Each row below holds a small network's activations on one input, seen along a few directions.
In each table, some parts of the input vary, and every possible input appears once, in random order.
A made-up example of a description, with smaller parts first: ring(8) and (point or ring(11) or (values(3) and line(4))).
Shared parts are said once, and a part with two or three values counts as separate values.
In the rows, 128 means zero.

Other details of the inputs shift rows strongly along two fixed directions, in all tables alike. That doesn't count.

Table:
r1: [ 83 109 106  47 107 110 184 149 213 167 142 237 199 143]
r2: [150 151 145 103 110 129 172 149 130 168 139 156 101 155]
r3: [147 116 128 144 131 160 132 137 111 106 108  98 118 111]
r4: [123 124  58  89 116 144 200 178 179 141 123 181 186 164]
r5: [159 133 137 165 154  96  44  95  74 111 128  61  72 105]
r6: [165 162 175 154 109 155 141 128 103 125 120  76  74 150]
r7: [159 132 154 126  93 147 146 158 108 147 139 104  81 125]
r8: [141 140 101 145 131 151 178 156  98 138 122 132 127 154]
r9: [138 149 200 197 137 151 116 100  47 115 126  66  68 120]
r10: [133 149 153 185 117 147 151 137  62 129 138  89  92 146]
r11: [154 132 170 118 112 136 137 132 117 150 129 125  80 124]
r12: [120 107  83 122 206  86  34  53 179  81  86 136 179 101]
r13: [135 147 168 166  75 178 196 193  23 161 163  98  59 132]
r14: [114 106 140 158 157 109  32  71 139  67 115  67 139  82]
r15: [ 94 106  75 131 177  70  10  66 196  66 112 111 201 101]
r16: [ 87 127  68  81 107 108 186 168 166 172 157 217 185 163]
r17: [116 112  78  56 129 138 202 149 227 148 109 223 211 160]
r18: [100  97 124 121 146 100  52  97 139  99 129 116 144  76]
r19: [161 142 145 145 100 143 134 156  82 139 143  87  71 129]
r20: [108 143 148 103  96 144 211 167 109 181 155 188 122 153]
r21: [101 103 133 130 177  86  31  47 185  79 104 120 178  92]
Description of these inputs: point or (values(4) and ring(5)).
Q: Which other rows does r7 become when the ring(5) part takes its other values? List them by row number.
A: r2, r5, r11, r19

Table:
r22: [120 108 110 144 154 122  91 112 135 104 123 110 154 109]
r23: [145 128 131 147 126 154 119 134  98 106 119  84 104 114]
r24: [102 115 126 114 139 102  67 105 129 116 124 131 134 102]
r25: [129 114  94 124 133 121 115 118 160 113 119 121 160 119]
r26: [135 145 147 119 111 148 148 134 134 134 128 118 108 139]
r27: [114 112 127 106 119 112 133 146 146 145 147 151 144 122]
r28: [115 101  98 144 160 100  52  89 153  80 117 100 166  93]
r29: [122 112 115  99 154  92  57  93 161 114 119 134 136  98]
r30: [104 128  86  81  93 155 251 192 174 171 142 217 197 179]
r31: [138 135 104 111 135 121 155 139 145 145 133 152 140 151]
r32: [147 146 168 138 126 152 138 123  97 129 125 103  83 124]
r33: [133 137 129 155 118 129 128 143 102 122 144 103 110 136]
r34: [108 118 115 103 128 106  92 124 153 126 135 140 142 106]
r35: [139 157 140 146 118 155 158 153  79 144 127 119  89 142]
r36: [152 145 178 152 105 164 165 140  93 147 139  95  80 137]
r37: [156 143 172 135 113 161 181 139 100 149 135 123  94 143]
r38: [111 121  94 126 161  89  45  97 147  90 124 106 148 111]
r39: [126 108 118 115 152  82  63  88 159 114 124 131 135  96]
r40: [138 133 153 155 136 121  86  90 125 108 124  87 105 112]
r41: [ 83 118  50  54 125 118 174 155 224 136 122 222 232 158]
r42: [ 81 111  43  61 121 108 182 150 236 141 126 229 245 159]
r43: [111 126 109 134 149 108 102 112 124 123 128 127 144 133]
r44: [109 126  84  89 107 145 195 174 175 139 136 178 178 156]
r45: [108 131 122 110 138 120 105 113 170 113 128 135 150 124]
r46: [127 139 151 133 137 135 140 114 124 136 127 138 126 133]
r47: [147 121 129 151 140 139 127 122 109 114 115  97 110 110]
r48: [109 129 137 136 132 114 114 102 138 117 126 128 144 128]
r49: [119 142 127 138 129 132 120 134  89 124 125 113 113 133]
r50: [134 148 164 145 136 145 114 111  96 118 118 109  97 116]
r51: [115 114  95  55 111 109 193 161 204 173 143 217 175 156]
r52: [118 145 158 131 115 149 150 132 105 134 129 121 114 135]
r53: [106 108 126 125 125 102  98 110 126 123 135 140 135 113]
r54: [114 121 136 135 152 111  81  96 156 109 129 111 144 111]
r55: [148 148 126 129 125 140 140 141 103 135 128 117  97 137]
r56: [154 158 133 126  89 160 187 178  93 155 143 121  96 158]
r57: [137 145 172 163 120 145 142 117  89 131 127 110  94 125]
r58: [159 147 171 132  78 188 215 190  97 152 111 122  83 170]
r59: [140 116 114 134 137 136 123 126 129 117 124 107 141 120]
r60: [145 126 133 125 100 142 172 145 154 133 108 145 134 167]
r61: [154 153 175 141  97 164 203 151  95 156 134 121  84 146]
r62: [161 149 146 152 107 152 165 161  79 150 143 100  89 147]
r63: [118 131  99 115 123 119 156 155 151 141 146 151 154 156]
r64: [116 111 126 121 158  99  46  87 131 106 119 129 124  93]
r65: [133 131  92 120 125 104 119 128 160 127 132 133 151 143]
r66: [129 109  97 120 173 109  59  89 151  87 101 109 150  94]
r67: [127 116 145 129 134 119 113 118 109 140 135 139 112 118]
r68: [111 135 102 122 109 125 171 153 132 146 138 159 149 160]
r69: [129 137 109 137 130 123 133 127 126 135 129 142 132 145]
r70: [130 139 168 158 115 139 135 128 105 125 136  94 102 126]
r71: [124 107 124 128 148  80  38  86 149 105 125 111 132  83]
r72: [104  97 128 127 158  86  47  88 132 106 129 126 141  95]
r73: [147 135 156 173 116 167 169 149  64 131 124 105  90 125]
r74: [148 142 122 136 122 127 155 141 114 139 131 125 110 145]
r75: [152 122 135 146 139 151 145 133 103 128 122 105 110 119]
r76: [119 118 125 112 116 118 144 131 135 146 139 167 128 128]
r77: [132 129 161 138  90 140 163 162  88 152 152 122  96 122]
r78: [132 135 127 151 146 127 118 121  98 132 126 117 110 132]
r79: [154 121 160 153 124 150 134 128 117 121 102  99 102 146]
r80: [145 123 160 137 121 123 105 126  97 134 139 103  93 107]
r81: [128 124 127 149 157 135  84 107 101  95 109 104 121 101]
r82: [123 119 114  92 122 109  97 124 163 134 133 144 137 112]
r83: [137 127 128 148 137 152 152 136 106 131 125 131 129 128]
r84: [111 125 148 138 151 115  93  92 126 114 123 117 139 116]
Q: The inputs of r65 and r62 match in every part but one. If r25 is changed in the same way as r65 into r62, which row does it become?
A: r59
Q: The inputs of r40 and r36 match in every part but one. If r48 is changed in the same way as r40 into r36, which row does it become?
A: r84
Q: Describe the family of inputs behind these rows.
A: values(3) and (point or (values(4) and ring(5)))
Q: Which other rows does r38 become when the values(3) part takes its other values? List them by row number.
A: r33, r63
Q: Which other rows does r64 become when the values(4) part takes its other values? List them by row number.
A: r35, r50, r81
Q: Which other rows does r84 become when the values(4) part takes its other values? List them by row number.
A: r30, r43, r72
Q: Which other rows does r31 become when the values(3) part takes its other values? List them by row number.
A: r55, r74

Table:
r85: [146 114 137 125 135 116 105 120 103 150 143 121 115 117]
r86: [114 152 154 121 101 135 159 129 137 135 134 150 141 159]
r87: [158 138 124 166  87 164 193 182  84 135 133  91  85 138]
r88: [131 152 168 181  80 167 230 190  12 160 154 124  59 154]
r89: [120 112 135 109 115 145 177 136 141 152 119 176 145 139]
r90: [132 141  96  99 132 151 217 160 151 150 110 186 157 170]
r91: [131 153  85 136 117 136 204 174 114 142 132 155 143 165]
r92: [142 113 137 119 128 122 101 134 117 137 135 105  97 104]
r93: [132 136 120 165 175 122  35 102  94  79 108  69 124 106]
r94: [150 118 203 183 116 140  88  97  92 108 122  56  77 101]
r95: [131 138 143 108 115 141 128 136 129 148 119 118  85 113]
r96: [ 90 127 125 111 114 160 213 168 152 158 160 177 178 136]
r97: [116 125 172 172 163 153 108  90  95  97 124  92 111  65]
r98: [146 161 133 110  97 155 190 159 161 136 128 133 141 169]
r99: [152 134 122 120 111 144 178 144 173 132 116 131 138 157]
r100: [119 139 120 100 125 125 107 142 131 146 150 153 130 138]
r101: [148 138 179 165 160 126  72  87  45 121 122  81  48  97]
r102: [124 150 134 105 143  93  75 100 158 124 136 137 132 126]
r103: [111  97 104 118 111 110 134 145 149 114 138 134 153 111]
r104: [131 159 118 116 118 143 174 141 163 132 126 146 158 182]
r105: [108 130 152 129 134 143 156 105 165 123 156 140 163 128]
r106: [105  88 102  84 111 127 148 147 193 142 136 177 181 131]
r107: [136 105  75 150 161  96  78  92 143 100 114 106 161 119]
r108: [ 91 131 108 123 104 146 219 167 148 151 168 171 181 131]
r109: [106 133 136 116 119 145 180 131 117 150 111 173 130 135]
r110: [184 130 178 176 127 173 128 121  50 109 103  41  60  98]
r111: [121 116 178 163 128 149  69 121  56  97 125  58  79  96]
r112: [107 124 143 104 123 117  87 101 177 106 119 128 155 131]
r113: [135 105  95 142 167 118  85 102 138 108 106 112 148 119]
r114: [110 130  95 130 145  87  50 103 127 116 139 119 122 108]
r115: [ 86 125 104  82 128 132 142 125 182 136 113 195 174 140]
r116: [109 140 143 105 109 119 202 138 159 160 137 186 166 183]
r117: [123 112 132  88  88 160 205 171 169 148 123 189 147 138]
r118: [119 139 101 111 121 104 157 149 121 164 156 169 135 144]
r119: [145 104 124 151 142  88  31 101 109 106 136  80  98  74]
r120: [ 91 102 101 136 148  87  41  94 143  78 123  97 144  84]
r121: [150 127 211 199 120 145 112 102  63 122 123  74  66 118]
r122: [ 99 145 121 133  94 136 164 158  99 135 143 143 130 141]
r123: [125 137 120 123 100 123 130 155 118 148 148 108 104 126]
r124: [103 111  87 100 183  62  50  93 166 116 123 158 160 113]
r125: [102 129 151 157 139 127  74 116  91 102 124 100 110 113]
r126: [139 120 103 113 107 105 154 149 133 171 155 164 138 142]
r127: [146 155 174 158 129 153  96 123  54 135 126  95  47 100]
r128: [152 145 138 145 146 126 135 100 123 117 121 110 140 160]
r129: [179 135 197 167 107 141 111 124  79 144 140  66  41 114]
r130: [139 141 137  93 119 108  97 120 165 137 140 130 129 134]
r131: [149 148 154 173 149 166  96 109  63  96  99  66  80 109]
r132: [138 110  90 119 171  79  80  66 204  95 100 132 189 137]
r133: [148 133 181 193  70 171 230 191  18 159 159 108  51 140]
r134: [133 131 103 103 148 136 103 117 164  94  99 119 154 119]
r135: [111 107 128 107 104 143 204 167 136 168 143 176 149 156]
r136: [ 80 100  92 109 175  75  63  87 172 106 117 164 188 123]
r137: [132 100  97  92 174  75  58  73 184 119 113 167 160  91]
r138: [154 133 118 122 121 162 213 154 133 146 110 154 131 159]
r139: [139 143 134  95 100 132 148 169 124 152 149 135 122 136]
r140: [154 122 135 144 121 160 148 154 105 124 123  87 101 135]
r141: [103 108 129 111 140 129  78  91 155  99  98 127 135  93]
r142: [128 129 100 110 124 151 129 147 141 121 119 119 151 140]
r143: [102 125  44 122 172  76  49  93 184  76 113 130 197 122]
r144: [112 118  50 119 157  90  54 104 187  76 110 116 181 110]
r145: [131 136  98 125 140 142 171 158 127 148 122 152 152 163]
r146: [133 152 130  99 113 115 187 148 149 173 145 179 122 172]
r147: [165 130 174 157 130 122 111 108  93 144 136  98  73 121]
r148: [145 109 120  86 142 103  82 109 166 118 118 138 129  94]
Q: Describe the family of inputs behind these rows.
A: line(4) and (point or (values(3) and ring(5)))
Q: The inputs of r91 and r128 match in every part but the line(4) part. If r120 is changed in the same way as r91 into r128, which row does it become?
A: r112
Q: Which other rows does r93 become when the ring(5) part takes its other values? List them by row number.
A: r113, r140, r142, r145
Q: Which other rows does r85 become when the line(4) part takes its other values? List them by row number.
A: r126, r137, r147
Q: Which other rows does r116 become when the line(4) part takes its other values? List them by row number.
A: r88, r109, r136
Q: Which other rows does r130 become when the values(3) part takes its other values? List them by row number.
A: r98, r112
